A small network was shown many inputs. Here are its activations along a few directions, one row for each input.
Each table varies a few parts of the input and shows all the possible inputs, shuffled.
Descriptions start from the smaller parts, as in this example, which fits no table here: ring(8) and (point or (values(2) and line(4)) or ring(11)).
Shared parts are said once, and a part with two or three values counts as separate values.
In the rows, zero is written as 128.

Other details of the inputs shift rows strongly along two fixed directions, in all tables alike. That doesn't count.

Rows:
R1: [136 129 150 135 136 123 143  93 116 114 169 129 119 105  96 139]
R2: [151 113 146 112 172  92 178 115  93 105 152 136  69 140  62 110]
R3: [118 126 119 133  68 136 114 126 162 141 128 184 162 164 125 166]
R4: [138  70  99  73 111  49 204 139 127 129 113 180 105 187  78 103]
R5: [118 121 119 132 155 131 170 108 142 116 144 113 116 111  94 113]
R6: [130 171 165 184 218 174 149  81 123  99 179  79  86  69  74 131]
R7: [135  67 103  78  86  43 208 111 139 139 140 164 148 149 105 105]
R8: [149 103 138  91 166  68 182 110  94 117 156  98 114  93 118  83]
R9: [119 134 108 164 137 147 118 115 165 145 111 128 158 118 129 142]
R10: [129  95 104  90  45  91  96 172 136 147  90 215 138 219 136 150]
R11: [ 91 193 121 189 158 242  38 165 153 132  71  73 140 112 185 141]
R12: [150  88 128 111 116  68 184  82 117 136 168 145 143 118  87 128]
R13: [123 168 144 139 192 173 107 143 109 112 121  58 101  92 159  97]
R14: [110 171 139 152 127 207  64 165 136 120 109  99 121 131 174 139]
R15: [136 119 145  82 110 108 162 134 110 105 149 130 102 147 133 102]
R16: [123 132 112 129  63 141  62 169 144 155  88 144 171 153 196 151]
R17: [128 142 123 143 151 141 106 137 126 134 113  94 138  99 159 114]
R18: [145 128 160 119 136 110 142 112 100 105 168 118 108 102 119 125]
R19: [126 137 126 165 127 144 104 108 147 149 127 137 160 114 129 159]
R20: [141 148 166 143 168 131 137  91  95 103 171  97 105  83 105 133]
R21: [130 129 130 131 105 129 104 127 128 146 115 131 156 117 148 145]
R22: [144 155 148 135 153 133  89 127  91 129 128  83 124  87 169 123]
R23: [113 101  73 113  65 121  73 193 155 174  37 193 164 211 171 142]
R24: [147  85 141  50  67  43 185 125 101 113 165 170 119 157 123 110]
R25: [113 120 105 144 119 139 117 124 153 146 107 132 157 123 139 132]
R26: [ 91 124  98 101  22 160  91 185 175 142  85 190 163 208 177 154]
R27: [133 115 144 118 151 114 191  91 125 103 185 127 100 117  70 116]
R28: [136 173 142 191 194 178  30 143  97 145  85  88 114  97 148 151]
R29: [119 144 127 167 189 147 169  94 144 113 150  97 111  91  83 122]
R30: [115 138 118 126 135 155 126 153 137 127 116 109 127 127 150 112]
Description of these inputs: ring(5) and (point or line(5)).
Q: Changing only the ring(5) part turns R6 into R9. The same change can be made to R27. Which row results?
A: R25
Q: Start at R7 and move only the ring(5) part, one step at a time. The first step leads to R21. Which rows follow, in order?
A: R20, R26, R11

Rows:
R31: [125 132 151 141 140 140 155  93 123 105 173 125 107 113  78 142]
R32: [149 147 167 117 179 125 130 126  77 101 155  86  82  99 127 104]
R33: [127  91 102  62  61  82 139 169 129 138 100 165 140 181 163 106]
R34: [135  85 120 117 147  69 231  68 142 120 179 140 125 108  55 112]
R35: [134  97 138  83  42  90 143 119 123 126 158 175 146 155 126 149]
R36: [145 165 168 150 184 152 102 120  89 109 151  75  99  80 138 123]
R37: [125 147 124 158 106 161  53 136 136 157  99 128 175 117 177 162]
R38: [143  85 125 120 151  64 218  68 131 124 177 147 122 111  50 120]
R39: [137 137 140 149 151 130 125  96 120 134 148  97 148  77 134 134]
R40: [150 137 153 147 180 115 126  98  92 125 151  87 120  73 118 126]
R41: [149 103 136  85 135  73 155 136  89 123 133 126 106 134 125 100]
R42: [103 116  94 106  47 140 111 177 172 139  88 192 145 207 152 140]
R43: [103 110  87  96  82 130 131 176 160 137  79 163 132 194 146 113]
R44: [130 159 139 160 214 164 116 133 104 114 113  74  83 104 111 109]
R45: [106 179 131 161 156 214  61 173 135 119  87 103 104 144 160 130]
R46: [133  99 118  82  41  86 135 144 140 140 128 188 159 172 149 140]
R47: [136  88 121  99 156  68 227  99 125 111 163 131  98 125  65  93]
R48: [130 157 137 173 208 163 117 120 115 119 122  79  97  93 107 120]
R49: [151 137 154 138 184 114 125 113  85 120 143  83 106  83 124 114]
R50: [100 170 113 184 152 209  71 145 160 138  86  99 142 116 155 143]
R51: [113 139 106 126  79 157  60 178 144 151  74 137 163 154 201 137]
R52: [127  74  95  91  82  64 193 121 153 139 130 190 140 173  88 123]
R53: [149 128 158 131 141 105 149  86 108 119 179 121 131  89 111 136]
R54: [108 115 102 124  58 135 127 135 180 141 119 191 162 177 130 155]
R55: [105 179 129 183 145 214  63 146 153 129 101 113 132 126 151 154]
R56: [118 149 119 146 106 165  66 152 140 150  92 117 164 123 186 143]
Q: Describe the family of inputs behind these rows.
A: values(2) and (point or (values(3) and line(4)))
Q: Changing only the values(2) part turns R31 into R35. The same change can be made to R55. Which row results?
A: R46
Q: Change only the values(3) part in R49. List by row number the other rows that result.
A: R36, R51
Q: Start at R38 and move only the line(4) part, one step at a time. The first step leads to R52. Which rows follow, in order?
A: R48, R44

Rows:
R57: [115 183 144 186 201 204  87 125 126 116 122  69 108  85 135 131]
R58: [171  93 159 100 194  36 228  69  76 107 199  96  90  70  65  88]
R59: [114 104  92  99  85 113 134 171 153 141  83 179 126 199 132 121]
R60: [121 104 109  75  67 106 124 175 130 134  98 161 129 184 161 114]
R61: [138  64 107  72  73  37 204 109 141 141 149 185 150 158 102 116]
R62: [157  84 142 123 193  46 247  41 109 114 205 111 106  68  32 103]
R63: [116 115 107  99  81 120 127 163 143 131 103 160 136 173 150 123]
R64: [118 146 110 122  73 164  30 193 132 158  55 133 164 161 221 141]
R65: [133 185 164 181 184 193  66 123 104 115 135  71 114  76 148 143]
R66: [125 187 159 193 186 203  73 110 120 118 139  78 123  76 136 151]
R67: [113 113 109 132  67 133 130 120 169 140 128 179 163 159 115 161]
R68: [139 174 168 156 177 173  72 128  85 111 136  72 106  84 151 132]
R69: [104 113  94 126  82 136 142 136 175 138 110 170 150 168 117 141]
Q: Describe the family of inputs behind these rows.
A: point or (values(3) and line(4))
Q: Change only the values(3) part in R66. List by row number the other rows that result.
A: R57, R61
Q: Change only the values(3) part in R64. List by row number the other rows that result.
A: R60, R68

Rows:
R70: [128  94  88  97 125  82 182 143 145 141 108 165 122 168 104 100]
R71: [117 101  95 121  89 111 147 109 156 153 115 147 175 133 131 135]
R72: [105 107 122  97  66 119 163 119 159 116 153 177 136 173 102 142]
R73: [114 123  99  98  53 133 114 186 168 137  83 198 140 210 158 130]
R74: [137 185 152 182 169 182  41 144 110 139 112  77 141  83 185 145]
R75: [143 128 155 120 185 114 158 112  87 103 159  71  84  84 112  91]
R76: [108 158 115 183  83 197   8 148 138 159  66 143 169 143 164 193]
R77: [127  97 118  98  53  96 159 111 152 132 154 171 158 146 120 144]
R78: [110 165 124 164 180 191 102 148 133 117 101  74 103 105 139 120]
R79: [118 110 120  94  38 119 131 120 150 131 149 181 161 155 134 155]
R80: [128 135 133 127 167 136 122 135 104 117 122  80 105  97 140 100]
R81: [143 149 162 150 173 141 119 105  90 117 155  62 119  61 139 120]
R82: [115 150 140 113  99 171  75 161 114 119 110 118 120 146 176 126]
R83: [144 145 145 133 177 128 113 140 101 118 129  99 100 109 143 106]
R84: [143 133 142 150 145 115 136  97 136 134 156 127 142  99 112 140]
R85: [133 132 135 143 102 140  53 145  96 148  91 126 143 134 153 163]
R86: [141  93 111  89  76  60 144 142 131 151 121 171 161 151 152 129]
R87: [108 169 108 179 101 192  30 157 173 165  71 138 186 133 191 171]
R88: [152 108 150  75 119  78 161 133  99 110 158 152 102 151 122 107]
R89: [138  87 135  66 100  65 189 127 106 107 159 141 101 143 115  96]
R90: [122 112 116 149 187 123 189  83 133 121 153  97 114  94  71 109]
R91: [101 119 102  94  49 137 130 174 163 127  93 172 131 197 153 131]
R92: [155 100 145  78  76  71 152 125 108 127 162 176 142 148 137 129]
R93: [118 165 142 162 191 178 124 131 117 105 130  66  88  96 119 113]
R94: [142 142 135 132 184 123 115 140 104 122 119  98 106 104 140 104]
R95: [128 117 117 128 197 111 193 106 113 113 143  84  89 101  81  92]
R96: [ 95 144  83 169 114 191  65 162 188 167  59 152 169 166 163 151]
R97: [162 110 146 121 195  59 182  83  88 131 161  95 122  73 101 105]
R98: [163 106 161 110 192  72 158 100  55 108 158  91  68 106  64 111]
R99: [124  80 116  99 107  76 223  93 146 113 172 159 121 143  64 112]
R100: [129 118 135 160 160 132 134  98 111 124 136 129 101 125  58 146]
R101: [147 132 147 129 197 105 188 113 109 103 156 108  81 109  78  96]
R102: [137 120 139 141 163 105 175  75 121 120 171  98 129  67  89 125]
R103: [150  96 126  86  63  69 142 139 125 138 139 178 153 158 152 131]
R104: [123 173 151 191 179 186  89  96 125 121 147  68 134  55 133 144]
R105: [153 132 168 126 160 113 152  93  83 107 178  78 113  69 119 116]
R106: [125 178 124 170 202 185  48 157 113 139  75  70 124 102 175 114]
R107: [122 186 169 187 199 201  96 108 130 106 151  95 104  93 110 145]
R108: [131  86 110  81 133  72 179 125 113 129 125 121 118 132 117  88]
R109: [145 126 150 144 201 122 149 108  79 111 143  92  61 112  54 123]
R110: [156  91 148  87  95  54 198  81 126 118 199 182 134 133  80 132]
R111: [111 147  97 167 107 167  62 141 168 170  73 144 186 135 177 159]
R112: [135 103 133 118 121  97 190 105 149 116 160 168 121 149  80 126]
R113: [109 116  79 103  65 126 116 189 174 152  67 191 147 202 157 127]
R114: [108 136 103 135  89 169  56 163 144 164  60 116 179 132 207 145]
R115: [131 115 139  85  60 111 125 131 111 129 148 148 145 143 152 136]
R116: [115 166 125 194 190 188  94 128 151 131 113 102 127 102 125 141]
R117: [ 98 107  88 126  82 139 138 140 176 140 107 163 152 161 128 139]
R118: [118 204 156 173 178 221  59 156 123 111 107  94  99 124 155 138]
R119: [112 164 153 133 152 170 128 128 114  97 141  99  86 122 119 120]
R120: [157  86 137  97  99  47 203  84 133 122 188 175 138 132  83 129]
R121: [114 115 103 131  91 130 134 142 173 142 115 178 149 174 122 141]
R122: [118  98  98  90  42 104 111 162 143 154  95 159 178 157 179 139]
R123: [139 172 156 153 179 171  72 152 103 115 116  89 102 106 167 119]
R124: [ 96 111  95 114  42 144 126 149 179 132 111 184 159 191 139 151]
Q: Changing only one part turns R112 into R73. The same change can be made to R117. Which row results?
A: R78
Q: Describe the family of inputs behind these rows.
A: ring(5) and (point or (values(2) and line(5)))
Q: Change only the line(5) part in R121. List by row number the other rows that result.
A: R96, R107, R112, R116
Q: Change only the line(5) part in R95. List by row number the other rows that result.
A: R78, R91, R93, R119
Q: Change only the values(2) part in R84. List by row number the other rows that result.
A: R104
